Each row below holds a small network's activations on one input, seen along a few directions.
In each table, some parts of the input vary, and every possible input appears once, in random order.
Descriptions start from the smaller parts, as in this example, which fits no table here: values(2) and (point or line(11) or (line(4) and ring(5))).
Shared parts are said once, and a part with two or three values counts as separate values.

Table:
R1: -10.2; -13.6; 13.2; -7.2; -33.3; 7.2; -5.1; -7.6; -35.3; 6.3; -10.3
R2: 10.5; 31.9; -1.1; -17.3; 5.2; 10.3; -11.9; 1.0; 31.9; -16.8; 5.6
R3: -28.8; -2.6; 8.2; 18.9; 13.7; -12.6; -0.9; -13.3; -20.0; 25.0; -8.0
R4: -24.1; -15.1; -24.7; 14.0; 14.0; -15.0; -13.1; 4.8; -4.6; 28.9; 25.0
R5: -8.9; -24.3; 10.5; -48.5; -25.1; 5.9; -19.1; -4.8; -2.3; -7.0; -9.2
R6: -4.0; -24.4; 14.7; 11.8; 16.3; -10.8; -19.5; -19.7; -22.6; 3.1; -23.6
R7: 13.7; 12.9; 3.8; -5.7; -9.8; 26.2; 16.3; 5.7; -34.5; -20.8; -17.8
R8: 6.1; -13.1; 12.6; -29.6; -22.2; 2.7; -19.5; -26.0; 25.9; 9.5; -8.6
R9: -1.3; 18.2; 3.3; -19.9; -20.5; 32.6; 17.4; 3.6; -10.9; -28.3; -27.3
R10: 8.3; 11.3; -5.3; 12.4; 39.1; 10.6; 27.2; -0.1; -25.8; 5.9; -3.3
R11: 33.9; -23.2; -18.4; 22.0; -0.7; -47.6; 49.8; 28.6; -8.0; -20.7; 9.9
R12: 11.2; 4.7; 0.8; -48.8; -12.2; 24.4; 13.3; 8.1; 0.1; -30.2; -10.0
R13: -17.3; 18.9; 9.1; 37.9; 30.1; 6.1; 20.6; 3.3; -0.6; -12.0; 14.5
R14: 10.8; -44.0; -11.0; 29.9; -22.5; -72.2; 23.1; 9.4; -2.7; -0.4; 3.2
R15: 14.3; 36.6; 6.5; -23.1; -6.4; 18.0; -1.0; -13.4; 23.9; -26.5; -5.4
R16: -12.7; -14.5; 14.2; -22.0; -33.0; 12.5; -12.4; -1.2; -6.5; -1.8; -25.0
R17: -26.3; -18.2; 10.6; 25.2; 15.2; -12.1; 0.1; 2.6; -10.4; 22.8; 23.7
R18: -10.3; -13.2; 2.7; 25.1; 1.0; -9.5; -28.8; 10.4; 31.1; 23.6; 7.8
R19: 37.9; 11.8; -10.8; 14.4; -2.1; 23.8; -3.5; -5.3; 33.1; 4.3; 12.3
R20: 2.3; 19.8; 6.9; 10.3; 19.5; 8.0; 14.5; -11.0; -34.1; -21.8; -9.3
R21: -2.6; 28.5; -8.3; 14.4; 19.0; 3.7; 2.6; 21.7; 19.5; 6.0; 17.8
R22: -2.8; 7.3; -17.0; 35.3; 29.7; 13.2; 8.0; -2.8; 13.8; -13.4; 22.6
R23: -8.4; 6.3; -5.7; -41.4; -7.1; -19.1; -26.5; -0.4; 20.5; 26.9; 7.5
R24: 8.6; -2.1; -14.9; -8.3; -7.9; -6.5; -31.6; 6.6; 18.4; 37.2; 7.7
Changing only one part turns R13 into R17. The same change can be made to R10. Which row results?
Answer: R3
What is each input in this table made of?
Answer: values(2) and (point or ring(11))

Table:
R25: 20.2; 2.2; 0.4; -16.0; -4.2; 3.3; 9.6; 5.6; 8.7; -11.8; 1.2
R26: 12.9; 20.6; 11.1; -2.7; 5.2; 29.2; 22.0; 6.9; -21.2; -25.9; -10.0
R27: -5.1; -30.8; -10.0; 49.0; 25.6; -62.9; 19.1; 3.6; -29.6; 42.7; 12.2
R28: 10.2; 14.0; 5.5; -4.5; -3.9; 31.2; 17.6; -7.9; -19.9; -39.5; -19.1
R29: -1.5; 19.6; -3.0; -5.1; 34.8; 12.5; -12.3; -1.3; 36.0; 0.5; 13.6
R30: 27.9; 19.2; -11.4; 2.9; 12.8; 24.4; -7.7; 10.0; 2.7; -5.0; 6.0
R31: 5.6; -21.2; -33.7; 79.5; 54.3; -39.2; 30.1; 27.5; -23.9; 13.2; 17.4
R32: -4.9; 0.7; 25.2; -17.6; -36.5; 12.7; -2.3; -9.1; -15.3; -3.3; -21.5
R33: -33.8; 1.0; 2.7; -19.4; -8.5; -6.3; -30.2; -11.7; 43.2; 22.0; 15.0
R34: -15.3; 0.8; -3.6; -20.1; -21.6; -15.7; -35.3; 5.7; 26.0; 23.5; 5.2
R35: -0.9; -7.9; 14.9; -13.1; -32.4; 27.4; -0.8; -17.6; -25.3; -18.2; -23.6
R36: -15.1; -18.1; 1.9; -33.0; -25.6; -16.8; -9.9; -11.7; 18.6; 1.8; 3.8
Changing only one part turns R30 into R34. The same change can be made to R29. Which row results?
Answer: R33
What is each input in this table made of?
Answer: values(2) and (point or line(5))
